A small network was trained on invented records. Each row is its activation on one of them, seen along a few directions.
Here are examples, each followed by its value of one field, SOVO.
The largest differences between rows may come from other fields.
(in the rows, 500 means zero)
Strong random noise was added to every row along 19 fixed directions; ignore it. To show where, here is one row again and again, with new noise each time:
[387 393 509 307 609 469 416 332 483 438 558 532 407 520 465 417 520 417
 526 572 321 605 395 489 361 589 427 363 587 404 581 481 615 576 628]
[517 429 370 361 493 535 497 695 699 465 642 662 297 568 419 725 307  86
 421 367 630 597 381 552 519 581 438 539 201 377 398 466 430 451 587]
[757 565 637 376 308 319 389 634 314 705 493 724 529 466 453 502 516 447
 503 591 637 698 479 524 583 531 291 484 577 633 555 409 542 596 667]
[469 235 457 659 548 762 389 408 488 542 510 793 249 449 466 431 336 642
 224 332 630 593 670 461 397 458 663 633 515 408 563 742 408 328 483]
[287 276 371 316 352 511 435 463 635 277 439 419 431 627 378 399 391 476
 548 424 489 622 271 494 553 673 280 566 681 443 469 411 432 533 495]
[397 476 349 499 673 413 728 524 573 313 384 303 344 705 420 764 390 503
 500 363 523 361 548 526 573 388 425 647 482 405 400 425 412 472 618]
[361 480 572 654 544 558 465 391 606 577 511 421 519 477 608 590 590 457
 470 491 483 548 527 482 519 554 601 311 504 334 367 434 402 543 387]
[642 446 403 469 326 602 567 675 337 477 425 529 559 548 428 517 298 711
 345 420 789 509 438 324 490 555 486 593 333 663 419 541 493 436 427]
[520 585 377 371 311 491 490 516 739 609 588 161 600 578 480 447 499 485
 608 506 241 352 440 507 532 574 545 451 372 466 523 440 560 431 198]
[325 457 465 612 477 727 436 475 698 402 505 323 482 412 665 461 591 479
 559 454 372 435 436 474 559 582 568 450 493 373 338 364 355 394 448]
[425 457 397 461 527 516 601 546 496 497 507 311 507 579 510 516 454 510
 425 469 517 439 502 329 438 571 585 289 261 423 323 391 441 485 350]
[407 642 513 379 516 441 594 519 346 450 560 273 728 434 514 491 550 539
 523 543 510 449 220 244 463 561 727 240 237 523 362 408 552 667 347]
[675 390 712 483 427 465 558 517 393 687 388 455 560 611 438 682 606 443
 412 568 665 563 574 461 649 673 387 348 484 518 429 466 493 550 633]
[544 561 417 442 612 478 465 424 383 492 494 544 461 544 455 530 414 852
 390 575 411 357 454 479 240 464 615 543 483 495 662 538 491 520 426]
[505 432 507 486 544 590 439 436 470 543 528 578 469 419 436 527 541 502
 480 548 567 589 299 530 422 711 537 690 548 374 598 644 513 558 526]
[366 351 566 390 421 504 487 368 563 476 550 398 508 387 422 287 636 294
 539 493 444 458 548 527 686 538 493 433 546 405 589 503 528 510 424]
[548 511 409 368 450 526 498 695 446 631 568 516 393 478 488 278 579 363
 549 459 488 470 650 505 562 567 448 565 347 459 445 415 427 312 408]
[622 613 488 505 487 498 594 555 389 607 491 367 573 448 518 555 518 577
 557 530 484 487 503 479 586 474 550 585 409 540 453 505 686 480 578]
[548 498 382 449 518 713 403 557 625 430 625 649 378 377 641 439 441 320
 578 509 413 624 369 549 384 576 354 594 468 429 459 528 660 435 737]
[699 544 761 418 405 532 461 402 373 645 457 532 538 476 398 620 645 430
 500 381 626 494 532 392 502 498 430 760 693 645 830 752 355 406 320]
[552 444 550 634 687 625 550 516 436 461 451 738 360 548 502 581 523 489
 347 460 734 400 665 570 437 518 463 611 491 459 515 614 353 415 594]

[705 572 477 595 486 508 537 513 446 638 523 605 485 437 515 582 440 564
 423 470 653 520 593 440 344 411 455 660 509 531 640 666 493 493 410]  timam
[410 361 329 543 535 357 378 290 385 583 455 492 454 540 406 301 456 800
 488 727 437 609 550 583 182 696 372 581 754 406 713 416 544 544 316]  suz
[495 700 365 343 538 373 629 615 629 393 553 436 521 539 494 867 413 451
 547 471 459 367 356 586 528 352 454 514 302 390 443 337 475 658 523]  zeror
[401 360 490 405 398 601 525 316 626 523 526 428 496 424 352 536 494 669
 447 402 386 449 456 592 744 385 665 623 531 293 613 693 652 597 484]  lafol
[281 314 657 279 542 648 522 250 242 462 413 423 580 546 467 482 656 519
 556 503 470 715 612 453 544 627 329 398 671 498 495 499 694 436 437]  zeror
[534 659 521 647 371 387 438 546 529 638 556 448 607 414 513 348 597 501
 551 550 551 395 525 531 533 500 605 529 495 568 573 467 391 487 227]  lafol
[613 322 721 477 411 548 373 441 396 496 416 641 401 455 503 523 537 389
 430 485 535 599 695 446 562 443 306 438 674 669 625 436 432 349 719]  suz
[517 401 354 597 326 475 484 507 768 397 499 471 452 446 511 673 217 491
 395 474 532 534 466 590 637 348 447 469 465 446 432 404 583 588 633]  motut
[582 460 685 440 482 388 571 478 543 483 373 339 501 730 387 495 627 577
 481 456 386 256 565 485 704 421 521 372 596 613 537 509 381 499 648]  tunud
[619 505 460 603 437 327 565 460 688 489 519 284 515 580 463 532 309 392
 502 416 417 487 424 321 453 359 590 412 495 624 547 631 586 580 554]  bev
[553 276 582 450 377 842 538 526 574 578 461 423 555 393 597 659 547 481
 353 519 563 536 505 427 658 686 525 319 271 318 286 523 567 500 559]  tunud
[414 469 451 376 213 230 552 687 529 441 346 413 570 670 304 436 473 545
 547 471 693 482 459 621 880 549 295 568 626 525 384 280 307 622 389]  dusak
[597 663 309 461 529 382 492 639 514 416 545 498 420 327 638 640 421 486
 567 638 417 441 444 558 361 379 326 548 417 450 507 172 468 558 661]  zezo
[613 452 579 669 315 436 491 658 305 503 472 636 559 278 437 324 503 355
 422 538 876 455 660 524 740 462 503 581 398 741 527 354 432 374 545]  kog
[414 361 584 725 604 442 590 304 565 491 486 235 485 527 483 512 525 280
 494 496 469 501 634 421 541 505 595 343 497 543 472 482 590 423 585]  zezo
[734 525 460 506 438 648 526 595 519 524 451 473 583 508 583 522 508 581
 481 592 537 332 603 496 308 606 336 606 473 612 619 541 458 362 364]  gosev
[370 481 423 453 347 466 432 615 601 299 503 468 527 538 377 323 423 542
 591 450 447 485 208 609 765 534 605 627 516 620 422 417 546 501 679]  kog
[617 587 552 575 443 443 388 498 521 710 583 740 506 566 471 276 534 485
 448 473 583 491 621 554 389 502 510 518 579 555 652 711 424 475 250]  kog
[398 527 452 496 478 431 422 522 433 682 505 349 418 510 456 400 529 563
 646 432 265 689 524 491 608 487 673 651 574 501 450 440 549 328 472]  dusak
[550 247 397 347 462 628 538 607 548 440 518 430 369 574 466 324 428 283
 513 441 444 613 471 367 496 654 370 456 398 521 393 518 603 373 753]  gosev
[395 570 504 479 591 306 501 345 681 214 534 464 553 613 471 401 491 603
 486 528 337 214 291 445 358 332 558 236 611 515 639 491 370 784 546]  suz
[470 314 569 419 338 682 455 470 611 367 465 547 539 412 482 690 458 488
 395 471 580 458 469 549 639 504 427 492 481 477 549 417 401 496 520]  gosev
[398 429 597 523 694 569 508 522 334 645 421 445 403 500 629 480 693 541
 587 481 371 811 438 330 524 650 572 375 589 301 170 472 482 546 789]  bev
[671 837 603 592 634 296 525 461 567 663 522 529 627 749 539 619 599 475
 652 634 394 411 588 738 366 497 378 518 664 602 617 613 639 577 453]  zeror
[623 637 531 668 636 385 562 604 514 621 477 588 447 576 574 622 514 565
 452 419 562 537 422 331 352 420 609 457 543 419 401 619 272 677 574]  dusak
[524 536 596 571 606 387 493 453 402 446 433 546 473 604 443 616 474 429
 475 553 605 467 597 577 467 493 444 534 560 667 584 434 462 402 540]  motut
[586 387 388 417 460 589 659 466 682 523 438 328 539 644 445 411 572 681
 453 570 483 275 438 506 460 702 364 501 529 260 505 723 523 680 430]  lafol
[746 544 507 321 496 439 555 610 311 575 586 550 453 356 492 372 578 291
 495 612 559 358 703 428 387 475 344 478 295 615 681 415 511 372 504]  timam
[316 515 551 543 473 593 229 402 366 487 513 544 579 489 553 438 445 761
 516 571 360 728 274 461 366 619 710 398 559 653 443 358 572 414 454]  tunud
[606 564 560 290 219 568 523 565 592 572 497 427 656 342 577 452 599 657
 500 446 371 324 601 463 747 269 480 382 474 417 524 494 459 622 328]  bev
[508 438 408 669 470 456 524 470 760 544 494 307 434 785 388 634 323 464
 462 403 449 443 534 548 471 560 569 571 471 575 512 556 463 338 388]  zezo
[658 420 651 451 452 315 591 502 437 350 398 538 554 329 365 396 661 503
 426 616 670 205 397 475 650 427 434 543 642 509 754 559 288 793 706]  timam
[532 546 671 535 397 480 496 510 566 441 453 544 590 632 536 621 432 450
 449 412 561 498 561 492 692 338 477 272 514 692 392 463 505 510 570]  motut

Here are new rows. What is SOVO for each?
[ 97 408 643 258 683 443 460 234 495 360 540 511 456 659 375 681 551 358
 473 391 391 620 404 487 522 497 595 233 532 335 490 458 427 606 361]  suz
[594 693 515 288 422 365 450 767 397 564 569 714 524 616 386 476 519 567
 532 419 537 465 333 510 556 466 556 563 391 608 500 454 329 553 487]  zeror
[397 509 601 434 565 606 459 280 393 507 461 449 590 471 613 596 653 605
 527 576 456 586 472 407 315 582 373 350 642 413 532 472 509 578 363]  lafol
[480 615 508 585 523 162 570 371 478 629 453 463 571 618 400 552 490 704
 446 561 533 410 657 599 504 320 524 426 626 454 611 487 457 706 287]  timam
[326 705 432 605 691 563 441 465 592 357 636 578 446 352 703 802 435 372
 523 512 447 511 393 545 324 364 604 393 321 387 402 275 445 516 485]  lafol
[681 533 403 501 427 604 549 672 479 570 532 537 419 310 645 552 431 416
 515 463 555 604 563 445 555 389 373 572 377 464 371 448 621 460 714]  tunud
[609 510 518 504  88 606 352 496 767 559 518 456 560 402 637 471 419 679
 471 373 315 448 576 457 680 224 466 356 587 553 508 430 443 491 411]  zeror
[364 362 692 477 575 429 389 411 383 512 437 717 410 539 437 362 570 500
 433 449 534 705 462 473 608 524 585 396 708 463 455 610 412 608 642]  motut
[518 321 645 444 389 486 474 523 453 321 399 628 528 603 337 359 427 676
 350 464 592 443 302 421 686 495 600 380 569 676 490 612 449 633 784]  timam
[509 385 567 697 604 421 585 415 565 642 468 467 410 636 403 547 546 432
 451 413 560 596 563 483 570 528 578 509 598 396 461 685 488 555 630]  suz
[558 610 389 369 455 437 585 569 598 314 527 367 556 421 606 320 473 507
 607 528 320 305 427 423 502 308 399 402 495 555 506 461 597 602 619]  motut
